Each row has a name. Each piece below is followed by the name of the row it came from, unless a question asks for something else. Each question is about the rows just above it. Places in a row count from 1.

<175>: [  29  -49    1 -105   80   68  -24   84   49  -79    7  -64   68   83
   54 -112  -62  -52   42   89  -87   35   90   30  -57    1   68  -51
  -52 -101 -111   27   84   63   14   77  -97  -24  -16  -43 -112   11
   90   49  -12]
<217>: [-25 -54 -38 -24  46  48  29  17  49 -58 -36   9   0  44  49 -37 -56  16
 -18  36 -58 -22  28 -25  13 -38   0  16  16 -19 -36  45  43  49 -33   9
 -56  29  32 -53 -43 -34  35 -14  34]
<136>: [-112  -83 -109   68    2   26   98  -76   51  -52 -111  100  -98   -7
   45   45  -71  101 -110  -35  -41 -112  -56 -113  101 -109  -99  100
  101   75   45   71   -9   34 -112  -89  -25   98   96  -87   30 -111
  -38 -109   94]
<210>: [-33 -62 -47 -19  51  55  40  15  57 -64 -44  18  -5  48  57 -34 -63  26
 -25  38 -63 -30  27 -33  23 -47  -5  26  26 -14 -34  55  47  56 -41   5
 -60  40  43 -61 -42 -43  37 -21  45]
Shift each entry of [  83   54 -112  -62] by +1 times 1:
[  84   55 -111  -61]
Give the next entry after [-30  27 -33  23 -47  -5  26].
[26]

<59>: [-37 -12 -27  44  85  44  49   5  58 -26  15 -56   1  -9 -32 -15 -81 -36
 -40  -7  -9  17  -6  25   4 -32  10 -85  -9 -50  57 -16  -5   3 -41 -44
  -7 -13 -12  28  -9 -48 -11 -26 -57   1  47  58 -13  -7  60  26  36 -25
  14 -33 -17 -69  39  82]
<175>: [ 42 -43 -64  61 -33 -57 -24 -24  31 -80  38 -37  49  41  46  -5  47  23
 -45   8   9 -13  23  29  32   1 -32 -28 -13   1 -30  21  53 -23  42 -25
  88 -37  38 -36  24  50  71  43   7 -45  81 -16  63 -11  84 -31  35  35
 -37 -69 -20   2 -58   6]
<150>: [  6  24 -16  35  34 -15   0  43 -18  20  -6  -9  21 -38 -56 -22 -16  27
 127   3  13   3 -97 -17 -27 -43  50  -7 -18   1 -16  39 -23  19 -35 -32
 -20  48 -51 -89  -8  22 -72  -8 -21  16 -84  -1 -65 -29  18   6  -3 -17
  25 -11 -81   6  22  -1]
<217>: [ 15  17  16  60  34 -66 -38  29  83  41 -42 -18   3 -11  61 -10  -1  -9
 -20  46  27 -71  40  32 -32  46  29  29 -45 -37  50  20 -11  21 -20 -17
   8   1  32  71 -41 -34  81  19 -31  39 -13  27  48  50 -73  45 -20   0
 -30  -8  64 -23  -2 -28]
<121>: [-55 -36  22   7   1  34  36  18 -17  45   7 -49 -39 -23 -60 -10 -12 -75
  73  76 -17  17  10  -8 -56 -35   4  60  11  34  20 -64 -19  -9 -14  31
 -50 -29  15   1  17 -14 -31  29  -2 -36 -26 -21 -18  45 -38 -89  33 -42
 104  64 -25  -4 -64 -42]
<115>: [ 39  54 -30  70  56 -27 -79  28  32   4  16  16  50  -8   3   1  -7  16
  68  24   1  -9 -67  43  24  12  75  16  10  30 -15  32  35   5 -53 -45
  53 -36  32  25  49  48 -54  18 -13  -4 -49  67  30 -42  50  -5 -10  59
  27  19 -39  28 -27  82]
<200>: [-29   0  16 -45  -2 -12  76 -72  58  66  27 -19 -30 -39  25 -19 -49 -24
 -81 -25 -14 -27  16  11  11  68 -24 -28  46 -65 -52   0  49 -16  -8  -8
  22 -57 -10 -10 -13 -13 -48  47 -16  35 -38  31  -5 -20  47  -6 -43 -58
  95 -68  15  23   4  42]
<36>: [ 48 -70   3 -34  54 -10 -25 -13 -24  36  91 -50 -57  27  82 -33 -22  -1
 -54   4  35  23   7  26  -7 -14 -13  -3  26  38  96  56 -22 -29  22 -36
  39 -52 -36  22  12 -23 -26  22 -10 -74  19  52 -10  22  28 -18  35 -88
  25  35 -46  17 -11 -30]
[-27  16  11] with +1 step of 1 on every entry:
[-26  17  12]
[-42 104  64 -25] with -1 step of 1 on every entry:
[-43 103  63 -26]

<150>: [ 64  91 -35 -88  61 -69  23 -20  -1 -84  83   8]
<210>: [-29 -31  55 -34  94 -20 -38 -26   6   0 -58 -39]
<217>: [ -20  -37 -101  -82   86   64   91  -69   23  -84  -68  -59]
<132>: [ -64  -37 -101   86  -82  -17   -7   11  -72  -90   56  -70]
[ -64  -37 -101   86  -82  -17   -7   11  -72  -90   56  -70]
<132>
tags:
[-38] -> j_365
[91] -> j_687
[22] -> j_912
[23] -> j_136
[-70] -> j_526
[92] -> j_460
[-69] -> j_946
The tag of <217>, keyed by place 7:
j_687
[ -20  -37 -101  -82   86   64   91  -69   23]
<217>
Which row holds [ -37 -101   86  -82]?
<132>
Move every entry of [-35 -88] by -1 step of 1.
[-36 -89]
Where do [ -20  -37 -101  -82   86   64   91  -69   23  -84  -68  -59] appear?
<217>
Move every entry of [91] by +1 step of 1.
[92]

